Each row below is a small network's average activation on inputs in which a field has the value named, seen along a few directions.
Values that are neighbours, or in one group, have similar rows; names and order tell nothing.
In the rows, 500 means zero.
Strong random noise was added to every row along 13 fixed directions; ignore it. To show where, here is one row again and again, with new noise each time:
[396 546 400 435 401 489 491 572 730 426 533 369 516 518 537 394 573 475
 478 439 391 515 601]
[429 366 319 395 543 695 425 530 534 318 533 539 371 647 406 541 646 387
 485 549 511 454 549]
[424 509 432 576 475 605 614 413 648 351 486 357 314 597 476 356 676 585
 635 386 447 463 415]
[461 490 479 602 507 559 348 281 216 570 465 547 340 506 494 383 260 532
 471 535 400 405 611]
[314 529 454 457 591 404 530 573 599 514 505 452 657 412 595 336 697 540
 677 446 637 478 524]
[669 612 646 356 516 470 515 561 747 469 315 544 464 343 310 553 594 622
 545 447 599 563 542]
[633 607 558 536 530 425 550 681 545 434 549 448 337 592 552 361 427 458
 524 545 567 457 483]
[639 371 522 488 567 451 447 322 290 557 588 631 480 524 552 670 438 505
 484 605 548 461 503]
[452 497 535 573 525 696 529 546 422 480 462 576 593 579 353 555 424 393
 439 422 472 537 355]
[328 494 340 417 511 508 316 536 463 527 561 570 607 566 535 409 431 521
 587 614 567 441 566]
[771 584 581 369 603 601 483 455 392 475 478 559 446 621 402 501 473 510
 514 484 623 455 449]
[356 549 433 509 579 575 400 558 376 550 511 541 578 624 490 401 433 478
 583 553 604 412 480]
[396 460 509 560 515 505 405 404 488 575 455 466 499 571 554 589 475 590
 512 587 453 575 555]
[362 489 459 499 513 491 440 520 515 539 315 424 507 300 358 480 486 612
 540 501 576 575 701]
[562 563 605 501 547 545 439 562 430 557 400 518 555 496 427 522 345 498
 430 512 519 611 535]


Values of S:
s8: [502 422 383 497 394 577 576 288 450 485 589 519 665 520 445 535 524 649
 643 426 524 513 273]
s3: [623 478 530 470 461 549 514 509 503 470 474 519 439 505 375 658 475 412
 369 483 464 502 532]
s2: [292 562 564 583 462 452 426 766 654 584 404 691 652 423 427 557 420 488
 547 613 557 532 365]
s6: [387 518 488 504 471 662 515 519 636 446 344 443 401 535 384 551 634 581
 493 483 428 550 465]
s9: [462 350 454 550 532 566 530 556 350 503 495 547 562 492 470 679 497 467
 458 594 551 612 419]
s11: [523 668 556 425 537 509 463 483 628 547 370 410 503 518 429 448 558 657
 605 460 590 502 555]
s5: [368 400 452 524 505 526 416 525 448 525 513 673 538 505 503 586 522 478
 534 629 540 462 420]
s1: [429 495 659 624 615 530 453 291 496 475 381 676 150 443 513 410 651 468
 545 449 381 289 509]
s4: [529 475 563 594 486 474 451 440 529 486 499 575 243 554 528 556 513 472
 481 585 410 394 497]
s7: [497 442 431 443 459 520 428 607 450 493 442 534 581 401 443 506 360 551
 461 596 538 678 530]
s10: [585 590 475 452 428 432 629 465 443 556 502 243 486 414 583 419 528 502
 377 380 422 454 657]
S is arranged as a line.
Q: Going along S from s11 by way of its neighbour s1, in what order are s8, s2, s5, s7 met?
A: s8, s2, s5, s7
Q: Name the neighbours of s10, in listed order.
A: s6

Values of W:
w3: [594 886 501 236 494 596 464 470 422 605 449 598 770 424 262 156 380 545
 623 224 657 184 452]
w11: [483 511 397 482 434 450 709 649 675 532 370  70 502 477 359 739 712 635
 504 500 671 577 671]
w5: [436 435 465 522 474 835 498 417 517 260 600 795 588 618 390 332 445 377
 522 305 314 560 126]
w2: [822 477 596 243 500 353 303 282 551 541 484 686 276 400 528 713 501 569
 376 657 433 405 758]
w4: [799 739 771 548 596 642 554 736 499 523 233 444 360 668 260 590 296 668
 517 587 699 677 346]
w10: [328 419 445 410 533 379 641 530 608 559 516 364 770 308 623 559 868 451
 507 381 544 533 597]
w9: [604 649 524 367 351 398 546 414 635 603 451 409 653 349 472 457 548 642
 513 376 477 483 510]
w6: [482 535 645 626 684 755 587 659 398 501 386 582 638 703 253 629 518 384
 556 432 710 555 209]
w7: [510 633 491 514 400 498 576 519 604 579 495 281 618 602 429 586 455 563
 484 419 498 513 514]
w8: [337 325 511 669 474 612 361 597 486 410 397 588 435 429 400 570 268 381
 328 579 317 776 584]
w1: [263 608 425 340 439 599 223 606 776 545 383 566 675 634 511 459 537 689
 624 665 485 635 465]
W is arranged as a line.
Q: Going along W from w6 by way of its neighbour w8, in what order are w3, w9, w7, w1 met?
A: w7, w3, w1, w9
Q: Name the neighbours of w11, in listed order.
A: w4, w10
